Each row below holds a small network's activations on one input, seen along a few directions.
Each table varies a few parts of the input and shows all the possible inputs, shuffled.
A made-up example of a description, with smaller parts first: one of 4 places along a line, together with either a single point or one of 11 places around a ring or (one of 3 separate values, together with one of 8 places around a ring).
Shared parts are said once, and a part with two or three values counts as separate values.
(in the rows, 128 means zero)

Other details of the inputs vary at random and push rows far along three fixed directions, the same in every table; ignore that.

A family of inputs:
R1: [125 168 141 197 148 103 143 185 122 126  97  82]
R2: [112 133 111 105 163 130  77 138 134 159 130 179]
R3: [119 124 113  74 128 148 122  98 156 143 168 158]
R4: [138 116 157 128 104 144 169 122 114  99 190 116]
R5: [115 113  90  59 118 137  95  72 159 150  94 163]
R6: [150 116 166 177  89  92 191 100 117  89 133  74]
R7: [119 114  91  67 141 121  85  60 169 146 104 164]
R8: [115 126 108  81 114 130 129  76 167 140 125 137]
R9: [133 126 145 138 145 157 134 179 118 143 183 154]
R10: [122 156 127 152 142 126 102 190  92 141 119 138]
R11: [134  81 123  82 138 154 107  96 136 135 154 176]
R12: [146 124 143 121  96 131 141 116  90  76 181 122]
R13: [101 152  93 137 176 119  87 163 178 188  59 132]
R14: [117 141 130 152 141 139 115 202  94 135 111 138]
R15: [153 101 165 135 114 122 144 113  86  88 186 138]
R16: [125 149 143 197 152 120 141 185 104 102  76  79]
R17: [147 136 152 128 107 119 153 108 116 106 191 115]
R18: [123 113 126 153 124  90 156  65 176 132  44  73]
R19: [140  91 123 106 136 126 109  70 148 136 112 153]
R20: [141 117 144 131 104 103 131  78 110 101 133 117]
R21: [137 175 137 191 148 115 144 194 113 121 116  70]
R22: [146 107 150 132 106 138 153 103 109  71 153 110]
R23: [149 127 143 152  84  98 151  75 104  84 103  64]
R24: [140 132 140 124  84 136 159 115 109 111 178 114]
R25: [115 115 115 136 104 112 157  78 168 132  40  60]
R26: [110 130 113  96 147 157 100 169 120 140 143 182]
R27: [129 135 158 155 134 142 156 186 100 121 186 135]
R28: [ 88 146 101 139 164 132 109 188 161 175  61 138]
R29: [123 112 136  99 106 146 154 111 130 122 173 142]
R30: [131 135 144 146 117 125 142 171 104 146 158 142]
R31: [146 111 123  89 124 144 112  86 129 110 158 131]
R32: [138 111 134 163 122  98 157  75 169 126  61  69]
R33: [130 147 109 106 164 146  80 158 120 150 158 173]
R34: [151 101 140 128 114 143 140  94 119  87 141 103]
R35: [127 106 118  86 131 166 128 103 156 148 163 160]
R36: [122 123 106 139 111  85 140  55 182 149  22  77]
R37: [114 136 104 108 124 110 125  80 173 149  90 123]
R38: [128 152 137 132 132 122 125 170 116 147 179 165]
R39: [110 150 109 163 145 119 123 175 132 130  23  79]
R40: [167 114 158 146 113 114 133  89 102  90 159 109]
R41: [118 171 122 180 130 109 136 181 116 135  93  77]
R42: [125 167 132 153 154 142 113 214  89 109 150 127]
R43: [114 127 119 107 154 136  95 161 116 156 139 192]
R44: [126  97 119  84 115 134 109  95 121 149 137 185]
R45: [ 92 154  79  98 171 131  65 159 151 175  80 173]
R46: [146  99 156 130 100 132 152 122  89  84 173 138]
R47: [131 120 113  79 129 157 115  98 158 149 171 155]
R48: [114 148 137 160 133 143 137 224  99 144 147 136]
Description of these inputs: one of 2 separate values, together with one of 4 places along a line, together with one of 6 places around a ring.
- The inputs of R44 and R30 match in every part but the choice among 2 separate values. If R42 is changed in the same way as R44 into R30, which row does it become? => R3
- The inputs of R23 and R41 match in every part but the choice among 2 separate values. If R14 is changed in the same way as R23 into R41, which row does it become? => R48
- Which other rows does R16 become when the place on the ring of 6 takes its other values? List them by row number. => R2, R7, R15, R22, R42
- Which other rows does R47 become when the place on the line of 4 takes its other values? List them by row number. => R3, R8, R24

A family of inputs:
R49: [108 142  98 141 147 126 106 123 160 107  43  94]
R50: [124 135 103 136 142 111 106 101 150 109  73  90]
R51: [130 173 135 123 106  97 145 109 121 112 160 108]
R52: [126 137 145 144 121  81 148  77 173 132 119 118]
R53: [139 159 130 126 116 136 131  99 125 124 141  87]
R54: [117 142 109  72 135 153 108  91 155 143 151 150]
R55: [123  97 114  81 140 137 109 104 131 116 116 163]
R56: [133  91 146  92  81 132 136 141  77 122 192 181]
R57: [162 153 127 174 116 125 114 157 107 123 103  87]
R58: [154  97 133 117 117 112 115  93 105 107 122 115]
R59: [159 149 137 149 120 127 120 143  94 100 168 115]
R60: [ 98 112 118 126 130 122 134 164 123 175  95 157]
R61: [108 112 116 137 165 149 137 179 122 138 105 144]
R62: [142 122 172 143 114  88 153 104  83 100 192 143]
R63: [148 115 152 123 123 152 122 144 134 169 206 163]
R64: [113 156 125 143 150  89  91 158 107 129 106 157]
R65: [127 190 126 170 141  93 110 211  93 111 169 147]
R66: [136  79 143 111  60 119 187  65 154 132 162 139]
R67: [100 109 110 115 151 151 104 153 128 123  74 144]
R68: [ 95 153  94 124 120 129 102 170 144 171  65 153]
R69: [108 133 121  66  81 161 125 111 131 161 184 185]
R70: [121 154 143 173 174 148 129 230 125 141 184 145]
R71: [104 148 106 115 132 136 135 109 155 117  92  70]
R72: [131  83 137  74 132 153 138  81 124 124 179 188]
R73: [120  95  79  70 131 142 118  94 166 135 109 158]
R74: [127 172 113 115 135 157 100 160 126 172 141 122]
R75: [145 120 133 168 149 109 135 115 120 133  78  94]
R76: [153 124 144 131 129 141  94 172  76 136 152 146]
R77: [113 157 118 136 126 152 157 164 125 103 121  74]
R78: [120  95 128 138 120 137 174  93 188 115  91 100]
R79: [121 137 126 134 164 132  90 164 110 117  98 143]
R80: [175 129 198 213  99 115 187 130 106  83 189  64]
R81: [102 109 114  86 155 154 116 100 201 158 119 176]
R82: [145  89 152 145 121 100 168  47 122  90 105  73]
R83: [152 113 135 169 136 114 133 123 117 151  77  90]
- The inputs of R79 and R70 match in every part but one. If R55 is changed in the same way as R79 into R70, which row does it become? => R81
- What is each input in this table made of? => one of 5 places around a ring, together with either one of 2 separate values or one of 5 places along a line
- Which other rows does R56 become when the choice among 2 separate values takes its other values? List them by row number. => R64
- Which other rows does R73 become when the place on the ring of 5 takes its other values? List them by row number. => R61, R67, R77, R78

A family of inputs:
R84: [139 111 115  73 104 130 105  55 136 129 150 155]
R85: [142 142 144 135 131 128 131 135 119 115 179 128]
R86: [150 135 144 147 120 131 141 135 108 109 158 103]
R87: [130 136 130 106 112 142 135 139 125 143 186 151]
R88: [102 147 120 163 156 119 121 196 143 177  82 137]
R89: [125 125 130 107 116 156 134 150 124 142 175 157]
R90: [141 161 145 161 121 108 131 139  98  92 153 100]
R91: [131  83 122  74 116 115 104  54 140 146 131 190]
R92: [ 95 141 115 151 148 136 136 180 145 142  72 108]
R93: [120 126 129 146 153 140 133 159 123 116 106 115]
R94: [100 145  90  96 151 121 106 113 187 181  92 149]
R95: [145 110 151 129 105 133 144 122  84  72 166 127]
R96: [146 117 159 176 128 114 150 145 104 111 134 107]
R97: [111 141 100 108 153 144  85 164 122 150 104 158]
R98: [143  99 126 148 106 103 163  34 163  95  32  34]
- What is each input in this table made of? => one of 3 separate values, together with either a single point or one of 4 places along a line
- The inputs of R97 and R89 match in every part but the choice among 3 separate values. If R90 is changed in the same way as R97 into R89, which row does it become? => R94
- Which other rows does R93 become when the place on the line of 4 takes its other values? List them by row number. => R85, R86, R98
- Which other rows does R88 become when the choice among 3 separate values takes its other values? List them by row number. => R91, R96

A family of inputs:
R99: [129 103 132 110 109 143 149 108 136 135 147 149]
R100: [125  82 127  98 128 119 136  62 159 142 102 144]
R101: [132 153 141 200 166 107 129 162 105 114 111  88]
R102: [163 133 148 133 129 131  99 155 103 140 194 147]
R103: [128 130 131 138 147 132 114 156 105 115 117 130]
R104: [135 146 137 150 128 131 120 183  80 111 153 128]
R105: [110 159 119 147 152 148 109 211 102 124 120 128]
R106: [117 127 107 103 109 154 126  96 143 141 167 158]
R107: [135 113 129 110 123 140 124 115 134  95 161 142]
R108: [117  86 112 103 124 117 127  59 168 155  75 142]
R109: [145 143 118 109 141 147  96 126 141 146 144 130]
R110: [134  77 134  89 121 115 125  49 143 121 121 144]
R111: [131 135 113  83 128 122 105 105 129 134 172 170]
R112: [134 119 140 129 147 125 131 115 131 139 173 150]
R113: [113 114 118  84 146 160 115 134 144 146 145 167]
R114: [130 147 156 156  89 108 173 138 113 102 160  95]
R115: [137 145 129 129 158 138  90 176 140 178 145 152]
R116: [135 149 116 105 164 142  67 166 134 163 148 162]
R117: [123 110 129 142 112 111 164  82 156 127  62  76]
R118: [123 107 116  81 138 137  97 111 131 135 137 169]
R119: [125  95 105  83 112 138 140  63 166 134  99 126]
R120: [129 114 121 107 105 135 141 105 147 148 128 140]
R121: [152 114 147 102 124 144 136  82 115  96 212 134]
R122: [ 93 133  94 139 163 112  89 146 156 168  18 127]
R123: [142  91 152 102 113 125 129  83 114 111 161 161]
R124: [124 167 117 128 138 126 125 146 121 122 142 121]
R125: [151 105 168 135  99 131 170  86  96  57 160  84]
R126: [143 106 146  99 104 148 141 109  96  88 197 142]
R127: [117 135 110 124 144 124 108 135 123 135  85 127]
R128: [136 118 141 124 110 131 137 130 112 141 162 160]
R129: [ 87 179 104 110 156 137  98 194 149 165 115 152]
R130: [100 140 103 129 180 132  88 161 141 147  50 136]
R131: [122 120 106 122 121 121 124 112 148 167  92 150]
R132: [130 135 145 147 114 147 144 185  98 132 182 139]
R133: [139 156 160 179 114  97 167 142 102 108 148  94]
R134: [133 143 128 171 118 127 162 153 117 107  94  65]
R135: [118 154 105 144 135 152 131 180 126 143 105 125]
R136: [136  97 121  98 102 117 120  59 135 134 122 154]
R137: [107 132 132 151 161 131 118 185 125 156 103 152]
R138: [130 142 141 118 108  97 125 112 125 105 121  96]
R139: [139 125 125 110 140 153 140  94 144 129 167 138]
R140: [134 122 129 101 121 131 104 132 111 144 162 181]
R141: [106 125 105 107 136 145 125 114 156 151  77 118]
R142: [107 166  91 183 135 115 119 133 146 122  42  65]
R143: [107 128 100 142 167 113  88 150 163 145  61 153]
R144: [128 168 137 162 149  86 128 166 119 127 100  89]
R145: [140 159 130 187 112 123 152 166  94  91  99  60]
R146: [145 112 132 129  80 124 171  59 140  99 101  76]
R147: [109 155 117 156 134 143 123 190 123 155 159 151]
R148: [131 125 112 115 106  96 162  35 178 116  75  65]
R149: [163 115 151 135 104 122 149  85 142 126 146  81]
R150: [147 118 168 165 100 113 172 124  92  99 151 101]
R151: [129 135 129 140 136 131 115 164 101 116 121 129]
R152: [108 130 125 118 159 155 119 185 134 161 138 167]
R153: [118 146 112 108 143 152 104 177 116 141 136 149]
R154: [144 130 164 201 120 105 162 161 116  88 122  90]
R155: [152 126 144 151 138 106 137 102 110  88 147  85]
R156: [107 135 102 100 136 112 131  89 179 167 103 132]
R157: [142 131 158 144  77  84 154  92  99  86 154 104]
R158: [141 129 141 117 107 152 135 147  83 100 194 136]
R159: [134 148 125 168 152 129 109 203 102 101 141 140]
R160: [111 131 128 106 162 162 117 179 130 142 142 152]
R161: [102 112 117 115 157 140 125 131 160 160  86 137]
R162: [123 120 141 165 128 115 159 146 133 117  93  79]
R163: [141 110 144 107 134 144 146  85 141 136 188 147]
R164: [148 106 152 152  83 120 183  84 120  99 134  81]
R165: [111 133 123 129 112  82 139  77 175 141  51  88]
R166: [106 153  86 168 144 100 103 115 158 134  18  77]
R167: [101 167 110  90 143 138  92 172 133 148 146 167]
R168: [140 128 151 144 130 124 146 148 103  84 123  75]
R169: [131 123 114 105 118 134 109 113 116 129 126 155]
R170: [143 151 132 128 141 159 107 165 135 155 158 123]
R171: [133 126 120  94 120 138 101 133 109 132 162 170]
R172: [118 131 117 137 139 116 109 136 127 148  82 135]
R173: [121 107 118  94 125 148 138 100 148 127 124 138]
R174: [139 128 144 113 112 152 136 145  82  98 195 137]
R175: [122 104  98 102 112 112 103  47 159 150 109 160]
R176: [143 113 152 129 122 127 128 146  85 110 182 159]
R177: [138 133 162 197 119 120 172 171 121  85 130  78]
R178: [116 130 117 130 144 117 110 131 128 149  80 139]
R179: [118 117 115  94 123 137 107 107 143 166 170 202]
R180: [136 128 133 139 124 155 141 168 122 100 183 145]
R181: [139 139 149 169 124 106 152 161 113 125  98  92]
R182: [132  82 131  91 104 118 141  49 153 136 119 150]
- The inputs of R154 and R177 match in every part but one. If R133 is changed in the same way as R154 into R177, which row does it become? => R156
- The inputs of R150 and R178 match in every part but one. If R165 is changed in the same way as R150 into R178, which row does it become? => R157
- What is each input in this table made of? => one of 6 places around a ring, together with either a single point or one of 5 places around a ring or one of 8 places along a line
- Which other rows does R168 become when the place on the line of 8 takes its other values? List them by row number. => R105, R125, R126, R145, R153, R158, R174
